A small network was shown many inputs. Here are its activations along a few directions, one row for each input.
In each table, some parts of the input vary, and every possible input appears once, in random order.
A made-up example of a description, with smaller parts first: one of 2 separate values, together with either a single point or one of 9 places around a ring or (one of 6 places along a line, together with one of 8 places around a ring).
Shared parts are said once, and a part with two or three values counts as separate values.
In the rows, zero is written as 128.

Other details of the inputs shift rows strongly along two fixed directions, in all tables alike. That doesn't count.

A family of inputs:
R1: [176 157 141  82 145  88  93  87 120 139  99 200 147]
R2: [161 124 103  95 171 103  97 117 128 116 104 161 177]
R3: [113 118 117 108 155 118 129 141 136 106 137  83 156]
R4: [143 148 161 124  92 143 161 115 142 168 136 143 105]
R5: [128 103  85 103 174 111 108 138 131  95 127  95 187]
R6: [177 146 168 122  88 148 160 110 148 182 121 231  96]
R7: [113 125 107 108 156 117 126 141 137 116 127  72 156]
R8: [147 137 125 149 135 111  89 113 105 130  90 209 106]
R9: [156 124  83  79 196  83  75 124 128 103  84 159 188]
R10: [125 132 125 130 121 115 102 118 108 120 115 140 111]
R11: [100 110  99 154 144 122  99 142 107  96 123  99 133]
R12: [138 140 171 130  91 151 169 119 147 161 147 148 101]
R13: [ 94 107  98 150 137 123 102 139 107  89 139  71 140]
R14: [146 150 142 124 113 112 101 109 113 142  95 197  89]
R15: [140 138 125  94 159 103 110 122 134 123 110 142 148]
R16: [124 125 111 105 150 112 119 120 120 103 144  74 171]
R17: [103 116 110 136 125 120 107 127 104 101 135  85 130]
R18: [125 119 114 102 153 107 113 119 119  98 145  81 176]
R19: [131 129 130 108 142 117 125 122 132 120 136 110 150]
R20: [143 132 114 149 140 106  82 110  98 118  99 186 124]
R21: [137 149 170 148  76 149 146 122 130 169 113 199  50]
R22: [113 104 135 147 116 176 186 163 162 144 152 102 121]
R23: [110 119 101 110 155 113 121 135 128 104 141  46 172]
R24: [126 132 152 179  96 157 145 136 127 156 115 193  64]
R25: [134 140 119 129 138 108  86 122 113 123  92 179 111]
R26: [ 96 115 142 178  77 167 158 140 122 132 163  95  86]
R27: [113 130 148 166  89 156 145 139 129 145 131 149  71]
R28: [107 127 152 143  95 167 189 151 156 156 157  79 100]
R29: [168 166 180 117  92 138 155 108 147 181 116 209  85]
R30: [126 141 163 165  75 157 148 132 129 160 126 181  58]
R31: [115 126 109 106 159 117 124 139 134 107 131  79 158]
R32: [121 128 113 110 148 115 125 131 129 114 136  74 159]
R33: [108 106  93 162 146 119  93 127  94  90 132 102 146]
R34: [129 103  99 115 156 126 125 133 131 106 140  96 179]
R35: [109 119 102 108 161 115 123 136 127  95 145  53 174]
R36: [104 104 100 167 142 127 104 136 103  96 132 101 135]
R37: [180 167 132  79 149  82  87  87 117 144  87 198 148]
R38: [172 156 144  86 144  92 100  98 127 139  97 199 138]
R39: [186 144 125  90 160  99  97 106 132 143  80 228 151]
R40: [ 86 107  98 136 142 123 109 146 112  92 134  65 132]
R41: [110 127 142 171  99 152 139 144 126 142 124 157  78]
R42: [119  97  85 111 168 117 114 141 131  92 141  73 189]
R43: [108 120  95 105 168 109 116 141 127  98 135  49 174]
R44: [132 139 155 170  82 147 135 124 118 154 122 187  73]
R45: [104 123 156 180  66 170 163 139 128 147 154 125  69]
R46: [114 127 107 106 158 115 124 142 134 113 127  75 156]
R47: [102 113 152 144  96 164 184 142 146 132 180  65 121]
R48: [170 157 143  86 147  93 101  99 129 142  94 202 136]
R49: [141 148 168 128  90 150 169 119 146 164 143 148 100]
R50: [112 128 154 143  87 163 185 138 149 155 163  80 108]
R51: [128 103  82 101 181 109 104 140 132  94 121  94 188]
R52: [176 167 136  83 144  87  95  92 123 147  87 196 141]
R53: [103 119 148 186  80 166 156 145 124 141 148 127  75]
R54: [104  98 133 154 111 183 193 165 160 138 167  78 124]
R55: [170 157 143  86 150  94 100 101 132 143  90 204 133]
R56: [102 104  98 165 148 128 105 141 106  97 125 105 131]
R57: [174 167 138  84 146  90  99  99 128 150  83 201 133]
R58: [109 127 152 141 101 166 185 148 153 145 162  84 105]
R59: [129 103 102 118 151 130 130 132 128 108 146  95 176]
R60: [ 95 109 101 138 129 121 107 128  99  91 146  60 141]
R61: [ 80 104 133 191  90 171 161 160 125 124 162  81  89]
R62: [142 138 133  99 148 108 117 120 133 124 117 142 144]
R63: [119 129 149 177  80 154 143 128 115 146 139 155  80]
R64: [107 127 153 143  92 166 189 147 154 155 160  78 103]
R65: [143 138 132  98 148 105 115 117 130 122 118 141 149]
R66: [129 114 154 148  83 176 190 141 158 160 161 134 105]
Each input here is: one of 6 places along a line, together with either one of 2 separate values or one of 4 places along a line or one of 5 places along a line.
The inputs of R27 and R30 match in every part but the place on the line of 6. If R28 is changed in the same way as R27 into R30, which row does it become? -> R64
The inputs of R46 and R52 match in every part but the place on the line of 6. If R31 is changed in the same way as R46 into R52, which row does it become? -> R49
Change only the choice among 2 separate values in R22. List by row number the other rows that result. -> R9
Change only the place on the line of 4 in R60. List by row number the other rows that result. -> R26, R33, R63
Change only the place on the line of 6 in R62. List by row number the other rows that result. -> R3, R18, R38, R47, R65

A family of inputs:
R67: [124 129 183 162  62 192 215 143 163 181 170 135  71]
R68: [136 137 152 127 114 144 158 133 146 157 131 153 109]
R69: [146 139 148 124 106 139 150 119 139 152 133 151 113]
R70: [147 142 132 119 133 113 103 111 115 137  97 186 112]
R71: [ 97 107 104 145 141 134 124 154 123  95 144  62 138]
R72: [121 125 114 138 132 125 113 135 125 120 121 128 132]
R73: [134 126 126 135 124 127 121 125 118 130 120 139 122]
R74: [140 130 114 118 146 102  89 118 118 113 109 161 147]
R75: [147 131 123 115 140 104  93 113 118 125 103 182 137]
R76: [117 117 110 120 140 126 134 136 127 111 144  72 159]
R77: [114 114 112 148 127 131 124 134 124 115 141 102 138]
R78: [144 138 110  98 152 102 100 112 120 119 115 125 162]
R79: [112 123 174 162  77 191 213 155 165 171 164 114  79]
R80: [166 155 150 107 120 118 130 109 135 162 101 205 113]
R81: [139 140 157 126  99 147 164 133 151 163 128 162  93]
R82: [ 73  98 124 177 106 173 177 161 130 109 183  28 117]
R83: [157 140 129 124 131 108  99 104 120 143  99 199 123]
R84: [102 104 113 134 137 130 122 135 116  99 146  85 142]
R85: [123 136 150 128 110 126 132 121 130 131 137 123 115]
R86: [104 114 107 144 139 132 121 144 117 102 141  79 143]
R87: [144 155 136 110 135  97 100 106 116 133 103 156 128]
R88: [143 147 157 128  97 147 157 121 144 166 131 156  98]
R89: [143 131 111  90 155  99  97 116 123 107 117 134 167]
R90: [135 131 138 125 117 136 151 130 136 141 135 129 128]
R91: [104 108 101 117 152 124 131 146 130 102 146  57 165]
R92: [104 110 150 155  85 178 199 150 151 146 177  73 106]
R93: [121 126 136 138 121 135 130 127 124 123 136 138 115]
R94: [162 157 147 103 120 119 121 109 135 159 104 191 111]
R95: [149 145 156 125  98 144 152 114 142 162 133 160 102]
R96: [125 118  92 114 164  99  83 126 107  97 107 113 159]
R97: [107 112 117 147 126 138 130 144 127 122 136 102 126]
R98: [139 123 104 104 175 101 103 123 124 105 115 111 179]
R99: [107 113 109 145 137 131 122 143 116 102 143  80 144]
R100: [ 96  99 123 164 106 158 160 144 128 122 166  66 118]
R101: [140 150 166 136  93 133 144 112 133 159 130 156  90]
R102: [132 135 135 119 119 135 145 132 137 141 131 127 123]
R103: [112 127 123 142 129 134 129 134 121 119 132 117 117]
R104: [124 129 126 118 126 133 137 132 139 131 135 105 128]
R105: [128 125 104 113 158 102  87 120 109 104 103 134 141]
R106: [105 120 116 141 134 134 127 139 123 109 135 100 122]
R107: [148 143 162 132 103 147 164 126 146 167 131 171 102]
R108: [116 123 120 148 122 136 129 137 126 125 132 118 127]
R109: [135 134 144 149 106 142 137 127 128 143 132 155 100]
R110: [152 147 155 148  95 139 137 121 134 163 114 199  90]
R111: [111 107 119 135 128 132 125 135 122 111 141 103 134]
R112: [142 149 126 107 145  90  91 106 110 121 106 140 144]
R113: [122 130 132 144 118 139 131 139 126 129 128 133 109]
R114: [133 119 104  92 164  98 100 124 123  96 123 112 176]
R115: [120 128 142 136 100 156 170 138 143 146 150 104 113]
R116: [141 129 110  98 172 102 102 124 133 114 106 133 161]
R117: [142 154 134 106 138  95  96 109 118 131 102 157 126]
R118: [142 144 121 122 145 107  98 112 111 123 102 171 129]
R119: [128 125 130 127 137 137 144 133 141 132 133 114 140]
R120: [119 120 122 125 139 134 142 137 136 125 141  96 147]
R121: [117 114  83 120 170  99  82 127 108  92 115  97 175]
R122: [120 121 131 142 114 140 136 138 129 132 125 128 105]
R123: [100 108 105 146 135 133 124 149 128 104 138  81 138]
R124: [126 126 137 140 116 137 129 134 127 125 135 140 115]
R125: [111 107 116 118 146 130 135 140 136 105 151  78 161]
R126: [121 133 108 103 162  87  85 121 113 100 112 100 153]
R127: [119 118 122 146 121 135 130 133 123 127 133 119 128]
R128: [ 84  96 109 157 127 149 145 149 118  99 164  37 138]
R129: [143 135 118 120 141 108  95 119 121 128  94 174 127]
R130: [134 134 151 148  96 149 148 127 130 158 124 165  88]
R131: [136 138 148 123 106 142 155 132 146 154 129 145 104]
R132: [125 129 132 144 120 135 132 123 121 128 135 135 113]
R133: [117 116  89 116 170  99  83 122 100  88 116  96 167]
R134: [154 144 130  93 138 107 104 107 129 127 111 164 144]
R135: [119 108 115 126 149 134 139 135 136 111 147  75 158]
R136: [150 136 122 118 141 104  95 104 108 125 104 171 130]
R137: [171 150 156 102 132 117 123 106 142 152 101 218 121]
R138: [157 147 143 104 136 116 124 117 140 152 101 191 121]
What do these inputs look like to the network? -> one of 6 places along a line, together with either a single point or one of 5 places along a line or one of 6 places around a ring
The inputs of R80 and R90 match in every part but the place on the line of 6. If R121 is changed in the same way as R80 into R90, which row does it become? -> R127
Change only the place on the line of 5 in R104. List by row number the other rows that result. -> R81, R116, R131, R138
List by row number the other rows that have the place on the line of 6 in common with R96. -> R68, R70, R72, R79, R91, R94, R97, R102, R103, R113, R117
Change only the place on the line of 6 in R74. List by row number the other rows that result. -> R72, R77, R108, R110, R123
Start at R93 and move only the place on the ring of 6, one step at a time. The first step leads to R84. Which rows follow, in order? -> R111, R75, R74, R124
Change only the place on the line of 6 in R85. List by row number the other rows that result. -> R87, R101, R112, R117, R126

A family of inputs:
R139: [137 114 104 117 166 125 121 133 131 123 105 143 152]
R140: [147 147 134 111 112 102  84  97 109 142  92 182 105]
R141: [114 110 123 116 152 101  99 118 114  82 141 101 153]
R142: [129 115 152 149 117 141 149 122 126 133 154 138 120]
R143: [162 127 133 124 144 113 113 102 117 132 122 185 154]
R144: [158 128 112 114 148 130 120 127 142 145 101 183 138]
R145: [106 103 101 103 155 114 100 145 130  92 116  96 146]
R146: [129 137 120 133 162 108 109 130 117 120 107 133 142]
R147: [ 94 137 160 171 103 162 174 153 139 145 152 111  82]
R148: [112 109  73 131 139 114 102 131 103  99 141  63 168]
R149: [135 140 106 124 141 111 108 132 129 127 113 136 152]
R150: [164 161 154  68 137 103 127  83 136 142 125 166 156]
R151: [129 124 157 150 109 170 175 147 145 161 134 163  77]
R152: [125 125 104  72 169 106 135 135 148 117 128  70 167]
R153: [114 129 154 132 111 149 151 141 146 136 128 155  78]
R154: [158 141 115 135 133 109 105 100 107 144  95 171 130]
R155: [138 135 172 144 104 147 149 117 132 140 143 169  90]
R156: [148 142 115 131 149 115 105 127 129 137 103 152 155]
R157: [158 133 154 104 118 103  99 100 121 125 111 195 124]
R158: [114  94  75 113 158 123 116 152 135  94 131  72 175]
R159: [111 128 113 124 141 105  87 115 101  99 117 106 128]
R160: [123 148 166 158  70 162 169 148 153 168 141 146  78]
R161: [157 170 167 103  84 144 164 106 127 183 119 150  88]
R162: [122 128 134 160 110 142 146 129 113 142 139 121  96]
R163: [112 124 151 177 102 169 183 151 147 159 147 109 104]
R164: [143 162 136  90 154  98 124 119 149 141 115 104 151]
R165: [131 110 119 115 125 120 112 127 121  98 148 111 156]
R166: [117 111  76 141 147 123 105 130 107 103 135  63 174]
R167: [ 72 120 140 165 113 155 158 161 138 112 163  54 105]
R168: [ 80  99 100 153  97 151 142 148 120 110 168  24 129]
R169: [ 83 113 123 167 113 156 149 140 116 112 158  51 105]
R170: [139 138 128 109 159 113 107 127 126 124  98 181 113]
R171: [105 139 169 158  79 152 164 147 147 156 138 133  79]
R172: [164 130 127 110 127 111 110 106 121 123 122 185 152]
R173: [110 105 108 118 125 143 136 157 143 112 135  99 130]
R174: [168 132 130 120 136 119 111 104 123 130 125 184 158]
What do these inputs look like to the network? -> one of 4 separate values, together with either a single point or one of 8 places around a ring
Change only the choice among 4 separate values in R153. List by row number the other rows that result. -> R141, R159, R167
List by row number the other rows that have the choice among 4 separate values in common with R161. -> R140, R148, R154, R159, R162, R166, R168, R169
Start at R156 and move only the place on the ring of 8, one step at a time. The first step leads to R163. Which rows follow, in order? -> R146, R147, R167, R171, R160, R149
Change only the place on the ring of 8 in R151. List by row number the other rows that result. -> R139, R144, R145, R153, R158, R170, R173
